A small network was shown many inputs. Here are its activations along a few directions, one row for each input.
Each table varies a few parts of the input and shows all the possible inputs, shuffled.
Descriptions start from the smaller parts, as in this example, which fits no table here: line(6) and (point or (values(2) and ring(5)) or ring(11)).
Shared parts are said once, and a part with two or three values counts as separate values.

A family of inputs:
R1: [ 1.6 -7.3 -5.8 -3.7 -8.1  0.2 15.9  0.8  5.7 -3.4  0.4]
R2: [  7.2  -6.2   1.0   0.8 -17.4   0.7   4.3  -9.4   7.2  -4.6  -1.8]
R3: [ 10.7  -5.4  -0.5   1.3 -12.1   1.6   0.0  -5.7  10.9  -0.8  -2.2]
R4: [  1.3  -8.1   2.2  -4.6 -16.4  -3.1   8.7  -5.8   5.7  -0.8  -4.7]
R5: [  3.2 -13.6  -0.1   2.7  -7.9   3.7  14.3   8.2  -5.7   1.3   1.7]
R6: [  2.6 -14.2   8.0   1.7 -16.2   0.9   6.7   1.6  -5.2   3.9  -3.0]
R7: [ -0.1 -12.5   6.7  -7.0 -13.9   0.1   9.2  -0.3  -1.8  -0.8  -3.9]
R8: [-42.0  44.2   8.3  -4.6  63.4  -7.3 -53.2   3.6 -19.7  19.3  -0.7]
R9: [17.9  1.6 -6.5 10.4 -7.3  1.4  5.3  1.0  4.4 -9.7  3.7]
R10: [ 8.9 -7.2 -7.6  1.0 -9.4  2.9 12.4 -4.2  5.6 -7.8  2.1]
R11: [-40.6  45.3   2.3  -3.4  70.5  -6.0 -45.2   9.1 -19.8  17.1   4.8]
R12: [  0.9 -12.7  -1.1  -6.3  -6.2   2.2  16.5   5.5  -2.4  -3.4   2.1]
R13: [ 17.0   3.0   1.1   9.4 -14.5  -0.1  -2.9  -3.5   4.1  -5.8  -2.1]
R14: [11.4 -6.8 -8.1  2.5 -4.6  3.0  8.1 -1.0 11.2 -4.5  3.6]
- What is each input in this table made of? => values(2) and (point or line(6))
- The inputs of R13 and R9 match in every part but the values(2) part. If R3 is changed in the same way as R13 into R9, which row does it become? => R14
- Change only the values(2) part in R5. List by row number the other rows that result. => R6

A family of inputs:
R15: [ 11.5 -37.0   4.1  -3.3 -47.9  -2.6  32.8  -5.0   7.7  -5.2  -9.4]
R16: [-61.8  49.7   3.4 -14.0  96.3  -9.0 -52.1  20.5 -32.4  32.3   9.7]
R17: [ 43.1 -22.7 -11.5  16.4 -38.2   9.9  26.2  -6.1  22.2 -14.2   4.2]
R18: [ 24.7 -19.6  -7.0  -5.7 -40.0   2.2  18.1 -19.0  25.6 -15.9  -2.6]
R19: [-66.9  52.4  17.8 -13.3  82.0 -12.9 -62.4   8.8 -32.7  26.8   0.7]
R20: [-47.4  64.8  11.0   0.2  82.8 -10.4 -76.3   2.0 -15.8  21.2  -4.0]
R21: [-66.4  52.5   8.2 -11.0  95.9  -7.3 -52.8  19.1 -36.0  25.8  11.7]
R22: [-49.8  67.5  12.5  -2.0  79.9 -10.5 -74.2   1.8 -18.5  16.3  -1.9]
R23: [ 43.9 -30.1   6.3  12.0 -65.8   3.9  28.1 -10.8  12.1 -16.8  -5.9]
R24: [ 37.6 -17.4 -15.9  16.1 -37.4   1.5  26.6  -5.8  21.1 -18.8   3.4]
R25: [ 21.2 -41.2  -1.5  -2.6 -36.6  10.3  44.3   6.2   6.1  -3.7   2.0]
R26: [ 27.1 -21.9  -2.6   8.3 -49.8  -2.3  20.9 -14.7  19.3 -13.9  -8.5]
R27: [-46.1  65.1   7.5  -4.9  80.5 -13.0 -73.9   2.7 -15.9  20.9  -3.7]
R28: [ 15.7 -36.0  -5.7  -2.8 -35.6   2.1  44.8   6.7   5.2  -8.4   0.9]
R29: [ 34.9 -14.9 -18.5   1.6 -26.9   6.4  24.6  -9.7  28.0 -20.8   8.7]
R30: [ 46.2 -22.2 -12.8  19.6 -48.4  10.2  27.0  -1.6  14.9 -15.8   5.4]
R31: [ 36.4 -25.8   0.9  11.8 -59.4   6.6  21.0  -9.4  13.8 -11.4  -7.4]
R32: [-64.1  47.6   4.5  -7.3  97.7  -6.0 -55.1  17.1 -37.2  27.4   7.4]
R33: [ 28.4 -44.2  12.3   0.5 -64.3   3.7  40.0  -1.9  -0.8 -10.1  -7.2]
R34: [-38.9  69.3  -1.9   8.5  95.7  -7.1 -70.5  10.0 -14.7  16.1   7.5]
R35: [  9.8 -33.5   1.6 -17.3 -37.8   2.9  30.5  -8.2  14.7  -7.6  -4.3]
R36: [ 32.0 -45.2   1.4   1.6 -52.2   8.0  52.0   9.6  -4.4 -12.9   3.1]
R37: [  7.7 -30.5   0.7  -9.6 -41.3   0.5  36.3  -9.8   8.8  -5.4  -8.5]
R38: [-41.6  72.9   1.2   6.3  94.2  -7.0 -68.4   9.1 -16.2  12.5   9.6]
R39: [-63.3  50.4  14.4 -16.5  83.7 -12.9 -62.7  10.0 -28.6  32.4  -1.7]
R40: [ 21.1 -39.8   7.7   0.3 -57.9   6.2  33.0   0.3   2.0  -3.9  -9.0]
R41: [ 33.3 -27.8   2.6   8.6 -50.2   6.6  20.2 -14.1  21.6  -7.0  -7.1]
R42: [ 54.0 -25.7  -8.2  20.1 -54.0   7.3  33.6  -2.7  12.7 -22.8   5.9]
R43: [ 10.7 -31.3 -11.1  -8.9 -29.1   4.1  48.3   0.5   3.8  -9.4   1.8]
R44: [ 17.6 -41.0   9.5  -3.4 -48.4   6.0  32.6  -4.7   9.8  -0.6  -9.0]
R45: [ 32.4 -11.7 -20.5  10.5 -31.5   4.1  30.0 -11.9  21.9 -19.3   4.9]
R46: [ 12.8 -34.6 -10.4 -16.7 -25.4   6.7  42.6   2.3  10.2 -11.6   6.0]
R47: [-38.0  70.0  -4.4   3.5  94.3  -9.4 -68.2   9.7 -13.6  17.9   7.1]
R48: [ 22.6 -16.1  -7.6   2.5 -43.3   0.0  23.8 -20.3  20.1 -14.0  -7.3]
R49: [ 24.7 -40.2  -3.2   1.1 -46.1  10.6  44.9  11.5  -1.9  -7.3   1.7]
R50: [-65.2  48.2  15.1 -10.2  84.4  -9.5 -65.5   8.0 -33.2  27.1  -4.1]
- The inputs of R45 and R37 match in every part but one. If R30 is changed in the same way as R45 into R37, which row does it become? => R40
- What is each input in this table made of? => line(4) and (values(3) or line(6))

A family of inputs:
R51: [  0.5 -47.9  11.0 -24.6 -52.2   3.2  28.8 -25.7  14.0  -4.8 -14.0]
R52: [  3.8  42.6 -27.3  38.6  64.1   4.4 -29.1  20.8 -11.9   7.2  20.3]
R53: [ 34.6 -16.0 -44.0  11.1 -19.7   7.7  41.9 -16.2  40.5 -17.9   9.3]
R54: [  6.9 -38.0  39.3   2.0 -76.6  -7.2  24.8   1.1 -26.9   7.8 -28.8]
R55: [ 46.5 -23.6 -21.6   0.8 -26.7  11.0  15.7 -17.6  52.8 -11.8  -0.1]
R56: [ 38.0   4.8   1.6  14.3 -69.9 -10.5   1.1 -41.1  43.6 -25.4 -23.4]
R57: [-53.3   8.9  19.1 -32.6  22.8  -5.7 -36.6 -16.8  -4.8  16.8 -13.6]
R58: [ 66.1 -21.9  -8.8  37.1 -28.0  18.0   9.2  10.7  26.6  -5.9  13.9]
R59: [ -6.3 -49.9 -25.0 -21.9 -28.7   1.9  62.5  -2.8  12.3   2.7   2.4]
R60: [-54.1  17.2  14.9 -22.4  52.7  -4.9   8.6  39.8 -59.8   8.2  18.5]
R61: [ 11.9 -64.7  17.0 -11.8 -38.4  15.8  38.9  27.2 -14.4  22.9  -1.0]
R62: [-46.9  20.2  49.5  -1.5   4.7 -16.2 -37.1   9.5 -47.9  30.4 -25.6]
R63: [-18.1  39.3 -34.9   6.4  62.0  -2.1 -20.4  -7.9  20.0   5.0  12.5]
R64: [  5.0 -56.2  33.5  -5.0 -57.0  12.3  29.8   4.3 -25.0   6.8  -6.3]
R65: [ -9.0  61.1   6.5   8.0  12.2 -20.4 -63.5 -33.6  20.6  -2.6 -24.9]
R66: [  0.3 -29.4  20.0 -16.9 -75.4 -16.5  22.7 -30.9  14.4  -4.1 -32.7]
R67: [-41.4  -9.7  29.8 -14.9  47.9   7.2 -20.3  34.4 -33.7  42.7   2.3]
R68: [  6.3 -56.0  -1.7 -30.9 -38.1   6.6  37.1  -5.4  26.9  11.4  -3.8]
R69: [-48.3   1.6  41.3  -9.8  26.6   3.2 -31.9  14.1 -47.0  27.4  -6.5]
R70: [ -5.8  31.0 -11.8  -3.1  53.2   2.2 -45.7 -13.6  34.2  14.7   4.8]
R71: [-57.2  23.6  -6.4 -44.3  51.3 -13.8   4.5   9.1 -17.6  -4.3  10.5]
R72: [ -2.5 -58.0  -5.3  -1.6 -27.8  11.2  66.1  30.5 -29.8  13.7   5.2]
R73: [  9.0  59.9 -16.9  23.0  61.1  -2.7 -24.4  23.2 -21.1 -19.7  29.3]
R74: [ 39.9 -12.7  -8.6   7.2 -47.0   9.1   9.5 -36.6  42.0 -24.3  -6.5]
R75: [-13.2  58.6 -28.1 -13.1  57.1  -9.6 -18.4  -4.5   7.8 -23.3  17.4]
R76: [ 60.9   6.5  10.0  46.9 -67.5  -3.9  -7.7 -11.6  13.6 -23.3 -14.7]
R77: [-51.0  26.0  28.2 -23.6   5.5 -25.4 -41.8 -22.9  -5.8  17.4 -32.6]
R78: [ 57.6   2.4 -23.0  29.5 -22.3   7.3  37.8  15.0   2.9 -40.8  28.3]
R79: [-56.6  -4.2   6.3  -5.4  62.6   0.2   4.2  36.8 -52.5  32.2   6.5]
R80: [-60.0   3.5 -14.0 -26.2  59.6  -7.4   1.2   5.7  -7.6  21.3   2.6]
R81: [ 53.1 -14.9 -35.2  42.8 -19.1  14.0  32.3  16.4  11.5 -17.0  17.4]
R82: [  1.8 -41.1   8.2 -15.4 -29.4   3.7  70.1  29.3 -37.3 -11.9  18.2]
R83: [ -4.3 -32.5 -13.5 -38.4 -32.1  -5.6  65.6  -0.5   3.5 -24.9  12.0]
R84: [ 11.1  45.3   6.0  31.5  32.0   5.1 -67.9  -1.9 -10.3   0.1   2.0]
R85: [ 37.5   1.0 -35.1  -6.8 -21.3   0.5  45.0 -13.2  29.5 -46.9  13.3]
R86: [ 19.9  33.3  -4.0  27.6  54.8   9.3 -55.4  19.0   4.2  15.0  11.8]
R87: [-10.4  42.9  -0.8   0.1  31.3  -1.3 -57.8 -30.9  20.7  -2.5  -6.1]
R88: [ 61.5 -10.3  -2.7  36.3 -49.5  15.9  -3.3  -6.0  12.3 -24.6  -0.9]
R89: [ 14.4  62.3  17.3  41.3  15.4 -13.8 -72.2  -6.4  -8.5  -0.4 -14.3]
R90: [-47.9  -4.9   9.3 -34.3  49.7  -3.1 -23.7  -0.8   8.1  33.0  -2.6]
- The inputs of R86 and R52 match in every part but one. If R90 is changed in the same way as R86 into R52, which row does it become? => R80
- What is each input in this table made of? => values(2) and line(4) and line(5)
- A walk changes only the line(4) part. It starts at R73 and steps to R75. List the rest of the walk in order. => R71, R60
- Change only the values(2) part in R85. List by row number the other rows that result. => R75
- Change only the values(2) part in R89. List by row number the other rows that result. => R76
